U: [-21 -12  20  53   1  -3  20 -27  -9  21  -1  17  15 -13  -9   7  -3   2
 -27]
C: [-27  53  15 -21 -13  17  -9  -1  -3   7 -12 -27  -9   2  20  20  -4   1
  20]
N: [ 53  17  -4 -12   1 -27   1  -1  -9  20  -9 -27  -3   7  20 -21  20  15
 -13]
perm: [ -4   7  -9 -13  53  20  -1 -21 -27  -3  -9   2  20  17 -27  20  15 -12
   1] : C
perm: [ 15 -13  -9   7  -3   2 -27 -21 -12  20  53   1  -3  20 -27  -9  21  -1
  17] : U
perm: [ 20 -27  53  15 -21 -13  17  -9  -1  -3   7 -12 -27  -9   2  20  20  -4
   1] : C
perm: [-27 -27 -21 -13 -12  -9  -9  -4  -3  -1   1   1   7  15  17  20  20  20
  53] : N
perm: [-27   2  -3   7  -9 -13  15  17  -1  21  -9 -27  20  -3   1  53  20 -12
 -21] : U
perm: [-13  15  20 -21  20   7  -3 -27  -9  20  -9  -1   1 -27   1 -12  -4  17
  53] : N
perm: [-27 -27 -21 -13 -12  -9  -9  -4  -3  -1   1   2   7  15  17  20  20  20
  53] : C

Q: [ -2  15 -20 -23 -26]
X: [-16 -14 -20  -1   9]
A: [-3 24 14 -6  0]
L: [-23  15 -26 -20  -2]
W: [-20 -23  15  -3 -26]
M: [  1  40   8 -17 -17]
T: [-3 -6  1 24 14]
perm: [  8 -17 -17   1  40] : M
perm: [ 0 -6 14 24 -3] : A
perm: [  9  -1 -20 -14 -16] : X
perm: [ -3 -23 -20  15 -26] : W
perm: [ 1 -6 14 24 -3] : T
perm: [-26  -3  15 -23 -20] : W
perm: [-14 -16 -20   9  -1] : X

R: [  3   6  -3  18  -8   9   1 -20]
G: [ -8 -20  18   9  -3   7   1   3]
H: [  9 -20  19   1  -8   7   3  -3]
perm: [-20  -8  -3   1   3   7   9  19] : H
perm: [  7   3  -3   9 -20  19   1  -8] : H
perm: [-20   1   9  -8  18  -3   6   3] : R
perm: [-20   9   1  -3   3   6  18  -8] : R
perm: [  7   1   9   3 -20  -3  -8  18] : G

B: [ 11   4  -5 -23  -6   6  -5]
D: [-2  5 16 -9 -2 20  1]
E: [-18  27 -17 -10  15  -2  -2]
Y: [ 5 -2 -2 16  2 20 -9]
perm: [-18 -17 -10  -2  -2  15  27] : E
perm: [-10  15 -17 -18  -2  -2  27] : E
perm: [-9 -2  5 20  2 16 -2] : Y
perm: [  4  -5  -5 -23  11   6  -6] : B

Bapun: [  8   1   3   4  -5 -17   3   1  15  22  -6   8   8   8  11 -10  -8  -2]
mikot: [-1 10  1  5  1  1 -4  1  1 -2  1 -9 -2 10  3 -3  1 -8]
Samep: [ 4 -7  3  1  1 -8 -1 -2  1 -3 -4  4 -9  3 11 -8  5 -1]
ton: [  3  -2   3   1   1  -2  -1   0  -1  -4  -7   8 -10  -2   2   6   4  -2]
rok: [  9   4 -15 -27   7 -26  10  21  15  -9  41  -5 -10  37 -31 -12 -11   3]
kabu: [  1   1  10  -2  -2  -4  -3  10   1  -1   1   1   1  -8   1   3   5 -10]
raf: [ -8   1   0  10   3   1 -10  -4  -2   1  -1  -2   1   1  10  -3   1   5]
Vop: [ 1  1 -1 10  1  4 -9  2  1  3  1 -8 -2 -4 10 -2  1 -3]
mogol: [ 1 -2  3  1  1 -3  2  1  1 10 10 -8  5  1 -4 -2 -9 -1]
perm: [ 1 10 -4  1 -9 -3  1 -2 -2 -1  1  1  1 -8 10  2  5  3] : mogol
perm: [10  1  1  1 -9 -2  1 -3 10 -1 -4 -8  3 -2  5  1  1  1] : mikot
perm: [-2  1 -9 -2 10  3 -3  1 -8 -1 10  1  5  1  1 -4  1  1] : mikot
perm: [ -2   8  -2   6   1  -4  -7  -1  -1   3   1   2 -10  -2   0   4  -2   3] : ton
perm: [-10   5   3   1  -8   1   1   1  -1   1  10  -3  -4  -2  -2  10   1   1] : kabu
perm: [-9 -8 -4 -3 -2 -2 -1  1  1  1  1  1  1  2  3  5 10 10] : mogol

K: [21 20 28 16 23 19 18 22 23 24 23 15]
Z: [19 25 29 22 27 17 16 40 20 24 25 26]
P: [21 22 22 22 20 22 20 24 18 19 17 19]
V: [17 22 24 19 21 22 20 22 18 22 20 20]
S: [23 15 18 24 23 28 21 18 23 20 22 16]
perm: [20 18 21 20 22 19 22 20 22 22 17 24] : V
perm: [22 24 20 18 22 20 21 22 19 17 22 20] : V
perm: [19 17 19 18 24 20 22 20 22 22 22 21] : P
perm: [21 20 24 18 16 22 23 23 23 15 19 28] : K
perm: [26 19 25 29 22 27 17 16 40 20 24 25] : Z
perm: [18 20 28 21 15 22 24 18 23 16 23 23] : S
perm: [15 16 18 19 20 21 22 23 23 23 24 28] : K

Zeg: [ 31 -23  13  22  -5 -22   1  23]
Fedaz: [ 36  23  21   2   7 -25   6 -15]
Rodon: [  5  29  -7  36 -11 -21  22   2]
Medob: [ 23  21   7   6  36   2 -15 -24]
Siv: [ 33  15 -13 -12   1  -5  26  28]
Lemum: [ 33  14 -13 -12   0  -5  27  28]
Pefu: [ 23   2 -25   6  36   7 -16  21]
gebe: [-27 -28  15   0   7 -26 -14  24]
tefa: [  2  21 -11  -7  29  36   5 -21]
fise: [ 29  -5 -24  19  -7  -7   2  37]
Daseb: [-34 -15  13  11  -1   4 -26 -29]
perm: [-23 -22  -5   1  13  22  23  31] : Zeg
perm: [  6 -15  36  23  21   2   7 -25] : Fedaz
perm: [  7 -25   6 -15  36  23  21   2] : Fedaz
perm: [-21   5  36  29  -7 -11  21   2] : tefa

sokig: [  1 -44  36  16 -46  28]
mem: [ 48  49  15 -36 -56  47]
Goz: [ 37 -55 -50  51  50 -25]
Benan: [-36  29  15 -15  -9 -34]
kub: [ 51 -56  37 -25 -50  50]
Vaf: [-46  36  29  16 -44   1]
perm: [-56 -50 -25  37  50  51] : kub
perm: [ 15 -36  47 -56  49  48] : mem
perm: [-46 -44   1  16  28  36] : sokig
perm: [-50  51  50 -25  37 -55] : Goz
perm: [-55 -50 -25  37  50  51] : Goz

